Each row below holds a small network's activations on one input, seen along a few directions.
In each table, some parts of the input vary, and every possible input appears once, in random order.
A made-up example of a description, with smaller parts first: one of 5 places around a ring, together with either a single point or one of 9 places along a line or (one of 3 separate values, together with one of 6 places along a line).
Shared parts are said once, and a part with two or three values counts as separate values.
In the rows, zero is written as 128.

Rows:
r1: [126  57 120 202 171 139 145 227 122  98  76 225 154 218]
r2: [107  82 113 205 231 109 103 178 141  70  68 206 154 174]
r3: [162 106  92  33 155  20 149 138 175  31 151  73  88 115]
r4: [174 170 147 250  80 196 123  98  64 172 112 166 207 102]
r5: [210 107  37 167 200  86  84 185 199  93 121  90 118 121]
r6: [124 196 200 130  33 145 190  49 100 109 122 152 193 131]
r7: [ 93 157  76 171 140 157  46 120 125 207 139 118 150  89]
r8: [164 109  83 184  85 173  67 139 135 204 194  85 129 106]
r9: [ 78 148 164 105 191  33 183 104 141  63 123 161  66 182]
r10: [ 45 195 131  49  90  99 107  75 142 149 139 106 116 124]
r11: [203 125 192  22  49 152 143  86  87 169 144  45 156  70]
r12: [127 162  61 191 109 209 111  73  90 179 115 141 182  93]
r13: [ 88  80 185  90 137  67 220 197 108  39 114 215 132 215]
r14: [164 106 163  26  30 137 133 116 176 163 144  32 110  93]
r15: [ 96 129 107 199 242 114  93 143 161 108  78 198  99 151]
r16: [223  99 115 150  88 187  81 176 151 229 160  54 145  60]
r17: [ 91 192 123  85  67 138 180  44  72 125 128 129 139 100]
r18: [ 28 130 157  68 175 108 166 128 130  76 143 145  21 158]
r19: [ 68 107  95 188 215 168  92 162 120 137 123 162  45 147]
r20: [244 105 140 132 100 215  74 131  79 227 124  66 184  42]
r21: [115 132 138  65  39 126 136  93 169 147 197  61 112 129]
r22: [ 86 121 179 104 189  37 187 156 131  20  99 184 114 198]
Question: Changing only one part turns r7 into r10. The same change can be made to r12. Which row results?
Answer: r17
Question: What is each input in this table made of?
Answer: one of 2 separate values, together with either a single point or one of 4 places along a line or one of 6 places along a line
Question: Which other rows does r13 become when the choice among 2 separate values takes its other values? List them by row number.
Answer: r1
Question: Which other rows does r1 become when the place on the line of 4 takes its other values? List them by row number.
Answer: r2, r15, r19

Rows:
r23: [180 112 128 153 108 165  95 139 127 179 137  97 140 100]
r24: [140 139 111 137  98 168 103 118 116 175 152 106 140  97]
r25: [105 121 144 147 154 105 149 137 116  87 101 177 133 164]
r26: [139 151 155  38  62 122 149  91 140 137 169  70 136  93]
r27: [157 141 136 141  79 160 124 107 114 167 123 113 169 109]
r28: [128  94 123 155 184 116 127 181 136  99 111 162 114 156]
r29: [ 89 127 155  44 134  69 182 126 148  58 137 132  99 152]
r30: [140 146 128 137  88 165 121  94 109 169 131 108 145 102]
r31: [118 119 105 151 187 100 118 150 142  94 115 151 107 148]
r32: [170 138  99 146 112 155  91 117 135 173 140  87 141  91]
r33: [ 82 130 136 140 163 103 145 130 121  96 101 172 110 165]
r34: [ 88 119 117 148 167 107 132 147 131 101 120 163 101 160]
Question: What is each input in this table made of?
Answer: one of 2 separate values, together with either a single point or one of 5 places along a line
Question: Changing only the choice among 2 separate values turns r27 into r25. The same change can be made to r26. Which row results?
Answer: r29
